Each row below is a small network's average activation on inputs in which a field has the value named, seen along a few directions.
Values that are neighbours, or in one group, have similar rows; names and order tell nothing.
In the rows, zero is written as 500.
Strong random noise was added to every row along 5 fixed directions; ignore it. To show where, here is one row again and again, with new noise each time:
[539 398 460 449 395 395 476 473 564 486 479 412 354 432 471 500]
[469 474 394 338 452 415 484 484 688 561 470 533 462 590 303 425]
[527 394 565 540 746 496 439 128 377 659 175 491 828 411 538 539]
[487 275 467 264 601 812 432 468 673 483 616 457 485 527 612 619]
[708 509 508 641 356 176 495 463 580 358 185 483 197 331 701 439]
[539 556 502 356 586 627 487 554 732 412 412 692 501 603 500 513]
[571 359 592 548 562 536 454 340 382 481 391 403 545 327 626 619]


Field F:
f15: [509 441 456 431 646 460 406 217 372 583 383 440 673 522 485 411]
f11: [514 525 686 551 528 537 518 493 303 462 413 531 651 411 423 588]
f13: [339 384 447 533 651 616 524 302 446 782 570 462 805 638 485 481]
f1: [469 745 658 686 613 522 559 586 350 504 468 625 705 508 431 504]
f2: [673 722 542 622 434 290 528 617 609 292 273 660 246 431 663 390]
f9: [528 675 683 717 647 561 572 501 468 468 284 709 658 491 707 570]
f4: [621 458 488 536 442 369 520 493 522 445 361 443 290 358 722 543]
f8: [397 415 444 479 378 413 523 501 456 667 639 325 411 437 376 519]
f3: [592 385 417 472 563 463 431 388 588 410 362 495 414 502 796 384]
f12: [374 568 499 409 618 708 493 566 418 509 693 531 715 664 341 514]
f14: [389 401 428 393 470 323 434 290 406 685 455 345 641 508 224 389]
f10: [439 637 505 587 351 531 540 764 371 375 801 472 427 535 398 522]
f7: [420 694 465 581 405 610 526 747 409 441 877 559 537 614 306 525]
f6: [577 694 694 820 595 620 612 566 315 453 395 664 655 406 735 631]
f5: [464 524 587 527 659 719 527 516 377 527 551 577 709 522 491 593]
The values of F form a 3 by 5 grid.
List every value one step from f5, in the order listed. -> f1, f2, f8, f12
List every value one step from f6, in the order listed. -> f13, f9
List every value one step from f11, in the order listed. -> f4, f14
Each value of F is a pair of two hidden parts, and every pair occurs once (3 first parts, 5 second parts).
Changing only the second part turns f5 into f1. f8 has the same second part as f5; what does that change turn f8 into? -> f9
Changing only the second part turns f14 into f2. f15 has the same second part as f14; what does that change turn f15 into? -> f3

Field H:
h8: [503 387 619 487 459 565 498 504 299 450 574 396 501 331 473 629]
h9: [530 505 454 604 503 364 472 364 469 578 398 466 509 476 602 432]
h6: [594 447 505 593 321 463 484 616 458 336 654 401 181 364 713 549]
h12: [637 541 532 394 341 562 526 822 776 196 578 561  71 457 648 572]
h2: [546 677 609 635 575 431 511 502 326 418 338 647 645 482 450 505]
h1: [583 754 590 683 569 385 520 481 418 409 226 716 638 519 489 444]
h10: [527 554 607 477 714 667 487 430 422 469 404 573 759 583 534 542]
h4: [458 458 428 511 521 590 517 519 647 594 552 466 481 548 643 482]
h3: [443 493 372 160 375 613 516 780 872 398 694 645 308 681 277 442]
h7: [564 784 561 688 491 405 585 652 579 405 412 741 453 580 537 458]
h5: [444 539 396 587 464 315 544 423 418 682 468 427 563 540 362 401]
h11: [565 405 429 456 480 301 450 346 697 498 215 460 316 451 690 382]
The values of H form a line.
Going along H from h4 by way of its neighbour h7, in what order are h12, h10, h3, h11 met? -> h10, h11, h3, h12
List every value one step from h6, in the order listed. -> h9, h1
